Small tables with named rows and columns. After each table, cells are looked up by row and column.

tenib
         tilom  baten  viz  daz  viza  pidi  giton  fode  fal  vok
pag         99    145   74   90    89   111    132   152  106  115
papok      164    102  187  168   172   161    114    74  175  156
fisoliz    149    116  115  153   122   151    133    78  124  143
vanula     132    150  166  125   174    86    200   152  114  139
gumesaf    130    120  120  122   117   136    153    93  104  146
vudag      103    150  143  107   145   121    108   182  135  153
tepuni     141     94  170  155   140   119    192   105   79   99
gogukuv    146    105  119  157   116   160     51   109  168  101
reve       106    125  103  106   105   153    107    97  154  162

giton of vudag is 108
viz of pag is 74
viza of vudag is 145
giton of reve is 107
pidi of gogukuv is 160
fal of vanula is 114
fode of vudag is 182
fal of vudag is 135
giton of gumesaf is 153
tilom of gogukuv is 146
viza of gumesaf is 117
viz of tepuni is 170
daz of reve is 106
viz of gumesaf is 120
pidi of reve is 153
vok of pag is 115
daz of tepuni is 155
fode of pag is 152

banapam =
     mepo  lisaru  tupaso  vik
dat    25      54      77   85
nid    44      62      39   71
lev    45      11      13   53

dat, tupaso -> 77
lev, vik -> 53
dat, mepo -> 25
lev, tupaso -> 13
dat, vik -> 85
nid, lisaru -> 62
nid, mepo -> 44
dat, lisaru -> 54
nid, tupaso -> 39
nid, vik -> 71
lev, mepo -> 45
lev, lisaru -> 11

bovel =
        zetiro  birapot  bivus  tisamur   biv  dazatu  falare
bezuru    6211     5504   6924     5304  4175    8394    6090
bipid     7571     4806   5358     5952  5092    5847    4116
zodan     5991     4599   4794     5434  4705    7699    6383
guna      4376     6046   4536     4148  5380    6038    5546
tunu      5731     4254   6337     8843  2448    5651    6439

birapot of zodan: 4599
dazatu of bipid: 5847
zetiro of guna: 4376
falare of tunu: 6439
birapot of guna: 6046
falare of bezuru: 6090
falare of zodan: 6383
dazatu of guna: 6038
tisamur of guna: 4148

tedado.csv
,dez,rufamo,rudada,ral,rab,suzara,fel,pimi
mobape,-22.4,-27.3,-19.9,-62.0,12.8,-14.9,-52.0,32.2
saril,-40.7,24.0,7.6,-15.7,-13.8,11.9,14.4,17.1
sibo,-78.9,-2.4,5.2,10.5,-10.7,-5.6,30.1,-28.5
fumul,-26.7,-20.9,-43.3,-39.9,-31.4,-8.9,-63.6,-36.3
zavek,21.3,-22.1,33.8,-9.1,-2.3,-41.9,8.7,-72.3
nime,-8.1,-21.9,-74.4,-0.1,-15.4,12.8,-14.5,-46.2
solop,-20.8,30.4,-16.3,-15.3,-13.2,-10.0,-28.2,-17.3
mesib,-17.2,2.7,-50.3,-24.2,-8.7,-6.1,20.7,44.1
gof,-7.4,-18.3,-5.5,-19.2,-21.6,-11.8,-45.8,3.0
doza,70.5,-35.4,-2.9,6.9,-32.2,-11.9,-21.0,35.3

What is the ral of sibo in tedado?
10.5
What is the rufamo of doza in tedado?
-35.4
What is the ral of nime in tedado?
-0.1
What is the pimi of sibo in tedado?
-28.5
What is the pimi of mesib in tedado?
44.1
What is the rab of fumul in tedado?
-31.4
What is the dez of mobape in tedado?
-22.4
What is the rudada of sibo in tedado?
5.2
What is the rudada of doza in tedado?
-2.9
What is the rab of mesib in tedado?
-8.7
What is the suzara of solop in tedado?
-10.0
What is the dez of sibo in tedado?
-78.9
What is the pimi of zavek in tedado?
-72.3
What is the fel of nime in tedado?
-14.5
What is the dez of saril in tedado?
-40.7
What is the suzara of saril in tedado?
11.9
What is the ral of mesib in tedado?
-24.2
What is the rufamo of mesib in tedado?
2.7
Which row has the largest ral? sibo

gizile.csv
,zadepeb,boreluv,vifevi,movezi,sitiv,ler,kas,munoga
bet,148,178,121,203,130,93,201,166
fumi,113,56,203,153,144,176,208,151
zutosi,128,220,188,121,110,162,155,211
timu,135,115,185,184,108,201,134,193
retuva,169,160,126,242,108,167,104,190
per,160,156,163,184,125,193,104,188
bok,155,129,123,245,113,138,154,171
pof,109,29,218,172,122,215,179,167

What is the vifevi of zutosi in gizile? 188
What is the zadepeb of per in gizile? 160
What is the zadepeb of fumi in gizile? 113
What is the movezi of pof in gizile? 172
What is the sitiv of pof in gizile? 122
What is the zadepeb of zutosi in gizile? 128
What is the sitiv of retuva in gizile? 108
What is the munoga of bet in gizile? 166
What is the sitiv of zutosi in gizile? 110
What is the sitiv of fumi in gizile? 144
What is the movezi of retuva in gizile? 242
What is the zadepeb of timu in gizile? 135

Table ros
,pum,kote,lelevub,mene,temizo
sobak,622,4100,6151,3087,4047
bel,5330,6088,1819,5425,7601
tiv,6246,6417,7346,4736,3272
dipivu,2043,8306,6755,7069,5015
libiza,5570,7687,4534,7288,4147
gigavu,3743,8687,5640,5558,5076

mene of gigavu: 5558
lelevub of sobak: 6151
kote of libiza: 7687
kote of sobak: 4100
mene of bel: 5425
lelevub of gigavu: 5640
lelevub of dipivu: 6755
temizo of bel: 7601

nofofeg =
	tuk	lud	getovu
nek	171	98	245
gamo	64	205	44
zug	86	179	108
vid	251	97	160

What is the lud of gamo in nofofeg?
205
What is the getovu of zug in nofofeg?
108
What is the lud of nek in nofofeg?
98
What is the tuk of zug in nofofeg?
86
What is the getovu of nek in nofofeg?
245
What is the tuk of gamo in nofofeg?
64
What is the tuk of nek in nofofeg?
171
What is the lud of vid in nofofeg?
97
What is the getovu of vid in nofofeg?
160
What is the lud of zug in nofofeg?
179
What is the getovu of gamo in nofofeg?
44
What is the tuk of vid in nofofeg?
251

vaz:
          pef  zepumu  kesuda  duva  mituzad  dipilod   ris  vezen  dunetad
dokarez  6198    2561    2922  2743     4046     7988  3519   7193     5775
zofat    8168    3993    5588  5449     2747     4430  5846   4952     4875
pudimul  3252    6440    6494  4910     6292     3763  3810   2754     5205
dov      3347    5584    5473  6270     5720     2424  5075   3740     3753
nimu     4404    5403    4795  7760     3262     1590  6231   3505     1647

ris of dov = 5075
duva of pudimul = 4910
dunetad of nimu = 1647
zepumu of dov = 5584
dunetad of pudimul = 5205
vezen of dov = 3740
dipilod of dov = 2424
kesuda of dokarez = 2922
duva of dov = 6270
mituzad of pudimul = 6292
ris of nimu = 6231
Row with the largest dunetad: dokarez

pak:
	kav	veli	ges	rimun	piroko	biz	magale	zes	losifib	bezom
pumin	71834	64935	35209	39364	38138	46500	64101	60626	76258	69489
gagu	27342	35797	76374	68984	23490	87991	82384	13051	35705	84456
zep	30051	33808	73995	52407	25834	82069	80475	22188	40687	70181
solun	15739	24213	85877	67154	27370	96462	87074	3197	23919	67470
ziko	36016	43578	69767	73266	22580	83585	80304	17376	41440	89557
zafad	55435	49349	40723	31370	50824	46475	55737	60680	69064	51511
bozemul	20460	29789	83266	66660	17558	97268	92815	1348	30208	77309
gudis	25299	37284	78127	80270	24783	90883	82029	7529	30174	88784
foper	72182	62311	30853	32541	38037	44128	62583	65104	81358	67930
fivi	35817	40660	62300	70474	39592	73378	64635	33037	42994	78228

What is the ges of solun in pak?
85877
What is the biz of zafad in pak?
46475
What is the rimun of foper in pak?
32541
What is the zes of bozemul in pak?
1348
What is the kav of ziko in pak?
36016
What is the ges of gagu in pak?
76374
What is the rimun of zep in pak?
52407
What is the losifib of pumin in pak?
76258
What is the magale of fivi in pak?
64635
What is the veli of bozemul in pak?
29789
What is the kav of gudis in pak?
25299
What is the rimun of bozemul in pak?
66660
What is the biz of fivi in pak?
73378
What is the magale of gudis in pak?
82029
What is the bezom of foper in pak?
67930
What is the piroko of zep in pak?
25834
What is the bezom of fivi in pak?
78228
What is the zes of gagu in pak?
13051
What is the biz of gagu in pak?
87991
Which row has the largest bezom? ziko

